Each row below holds a small network's activations on one input, seen along a few directions.
In each table, some parts of the input vary, and every possible input appears once, in random order.
Descriptions start from the smaller parts, as in this example, which fits no table here: one of 5 places around a ring, together with either a single point or (one of 2 separate values, together with one of 4 places along a line) or one of 11 places around a ring.
Shared parts are said once, and a part with two or three values counts as separate values.

Other details of the inputs vary at random and push rows far along two fixed directions, the same in every table; ignore that.

A family of inputs:
R1: [0, -2, -5, -2, -4, 1, -2, -8, 6, 8, 1, 0, -1, 1, 2]
R2: [1, -7, -1, 4, -5, -2, -7, -3, 1, 7, -4, 8, 0, 7, 2]
R3: [-2, 16, 46, -14, 68, 11, -15, 24, -31, -15, -4, -43, -8, 11, 11]
R4: [-11, 7, 29, -30, 50, -10, -48, -2, 5, 12, -4, -24, -1, 8, 4]
R5: [-4, 0, 8, 3, -6, -5, -2, -1, 9, -7, -8, 10, 8, -3, -5]
R6: [-3, -2, 6, 0, -5, -6, 0, 3, 10, -3, -7, 8, 8, -5, -6]
R7: [3, 2, -8, 14, -11, 4, 22, 1, -5, -11, 4, 5, 0, -5, -3]
R8: [-4, -5, -10, -7, -7, 0, -5, -1, -3, 10, 3, 0, -2, 6, -1]
R9: [0, 5, -1, 5, -1, -2, 0, -7, 10, -2, 0, 4, 0, -8, -3]
R10: [1, -7, -5, -4, -9, -1, -4, -5, -2, 10, -1, -1, -3, 5, 3]
R11: [3, -4, 1, 4, -2, -4, -3, -2, 5, 6, -4, 9, 0, 1, 0]
R12: [1, 2, -9, -7, -5, -5, -1, -3, 2, -2, 2, -4, 3, -13, -3]
R13: [-6, 3, 0, -3, -5, -1, 4, -7, 10, -3, -3, 2, 8, -1, -4]
R14: [-6, -3, -7, 2, -5, 0, -5, -5, 2, 6, 4, 2, 0, 10, 0]
R15: [8, -5, -11, 20, -16, 7, 31, 15, -16, -16, 4, 13, 1, -3, -2]
R16: [7, 3, -1, 1, -5, -6, -3, 2, 9, -2, -3, 2, 2, -11, 1]
R17: [0, -1, -4, 4, -2, 1, -4, -7, 4, 4, -1, 5, 1, 0, 1]
R18: [-4, -1, 1, -5, -5, -3, 4, -1, 10, -2, -4, 2, 7, -3, -4]
R19: [-7, 5, 3, 2, -5, -1, -1, -6, 8, -6, -5, 7, 9, -3, -5]
R20: [-4, -8, -7, -3, -6, -3, -7, 4, -3, 8, 1, 5, 0, 5, 0]
R21: [-3, -4, -6, -1, -8, 4, -3, -7, 2, 9, 1, 0, -4, 7, 4]
R22: [3, -4, -4, -5, -6, 0, -2, -2, 2, 9, 0, 2, 0, -1, 2]
R23: [-8, 12, 11, -17, 23, -5, -20, -12, 8, 2, 3, -19, -3, -3, 0]
R24: [-3, 0, -6, 0, -3, 0, -3, -5, 3, 2, 4, 6, 1, 6, -2]
R25: [-3, -1, -8, -5, -4, 2, -1, -6, 2, 4, 5, 2, -1, 4, -2]
R26: [-5, -5, -3, 0, -5, -5, -9, -1, 1, 7, 1, 7, -1, 10, 0]
R27: [6, -1, 0, -1, -4, -6, -3, 1, 5, 4, -3, 5, 2, -7, 0]
R28: [0, 3, -2, 0, -4, -2, 4, -8, 11, 0, 3, -2, -3, -7, -1]
R29: [27, -7, -29, 61, -48, 37, 101, 45, -57, -46, 5, 21, 0, -7, 1]
R30: [-1, 3, 9, -13, 12, -5, -13, -4, 7, 7, 0, -9, -1, -4, 3]
R31: [2, -8, -1, 0, -8, -3, -6, 1, -1, 11, -3, 5, -1, 5, 2]
R32: [-1, -1, -9, -8, -4, -3, -2, -1, 0, 2, 5, 0, 0, -7, -4]
R33: [3, -1, 3, 5, -2, -6, -1, -2, 7, 2, -3, 9, 1, -4, 0]
R34: [0, 1, -5, 4, -5, -1, 6, -4, 2, -5, 6, 5, 0, 1, -4]
R35: [0, 1, -3, -1, -4, 0, 2, -7, 8, 4, 3, 0, -2, -3, 1]
R36: [5, -5, 0, -1, -4, -4, -4, 2, 3, 9, -3, 6, 1, -2, 0]
R37: [4, 4, 2, 7, -2, -6, -1, -2, 12, -2, -5, 5, 0, -8, 0]
R38: [-3, -4, -5, 5, -5, 3, -6, -6, 2, 8, 0, 3, 0, 5, 3]
R39: [1, 2, -1, 4, -2, -2, -1, -7, 8, 1, 1, 5, 0, -4, -1]
R40: [-2, -4, -3, 0, -2, -4, -5, 0, 2, 2, 1, 10, 2, 4, -2]
R41: [4, 1, -4, -4, -5, -4, 1, -2, 9, -1, 2, -3, 1, -10, 0]
R42: [-5, -3, -9, -4, -7, 2, -3, -7, 0, 7, 5, -1, -4, 10, 0]
R43: [-4, 0, 0, -15, 7, -1, -14, -2, -1, 7, 2, -4, -1, 2, -1]
R44: [12, 24, 56, 11, 79, 38, 30, 53, -73, -45, -6, -62, -14, 14, 18]
R45: [-2, 1, -7, -5, -3, -1, 1, -7, 5, 0, 6, 0, -1, -2, -4]
Description of these inputs: one of 5 places around a ring, together with either a single point or (one of 2 separate values, together with one of 4 places along a line).
Changing only the place on the ring of 5 turns R4 into R40. The same change can be made to R16. Which row results?
Answer: R37
Change only the choice among 2 separate values in R35. List by row number the other rows that result.
Answer: R45
Change only the choice among 2 separate values in R9. List by row number the other rows that result.
Answer: R7

A family of inputs:
R46: [-9, 27, 39, -71, 73, -34, -105, -36, 44, 41, -2, -56, -11, -3, 12]
R47: [-20, 20, -31, -39, -26, -46, -63, -85, 107, 32, 8, 17, 17, -42, -13]
R48: [-2, -20, -12, 9, -43, -29, -34, -27, 50, 37, -9, 43, 8, -5, 0]
R49: [9, -4, 10, 20, -2, 39, 53, 42, -55, -17, 0, -15, -5, 15, 1]
R50: [4, -17, -63, 2, -49, 7, 29, 0, -16, 9, 21, 0, -13, -5, 4]
R51: [28, -33, -50, 61, -83, 21, 68, 18, -22, 1, 9, 59, -1, 11, -6]
R52: [2, 13, 71, -16, 81, 13, -7, 36, -25, -16, -20, -51, -5, 18, 12]
R53: [-6, -14, -10, 6, -3, 43, 48, 30, -74, -11, 9, -16, -6, 27, 5]
R54: [3, 17, 29, -1, 31, 0, 14, 51, -32, -40, -15, -10, 1, -7, -2]
R55: [-6, 32, 71, -42, 124, -12, -55, 20, -18, -15, -2, -60, -3, -15, 6]
R56: [-11, -2, -30, 26, -45, -5, 9, -41, 43, -4, 3, 45, 14, 0, -17]
R57: [-11, -7, -13, -1, -35, -40, -51, -27, 48, 24, -28, 43, 13, -19, -3]
R58: [14, -19, -17, 43, -8, 46, 63, 37, -80, -17, 20, 3, -18, 50, 10]
R59: [-20, 0, -27, 5, -55, -18, 21, -37, 50, -9, 5, 35, 19, -14, -24]
R60: [25, 6, 33, -2, 40, 16, 12, 20, -20, -15, 1, -36, -9, -10, 15]
Changing only one part turns R60 into R48. The same change can be made to R55. Which row results?
Answer: R57
Describe the family of inputs behind these rows.
Answer: one of 3 separate values, together with either a single point or one of 4 places along a line
Change only the place on the line of 4 in R53. List by row number the other rows that result.
Answer: R49, R52, R54
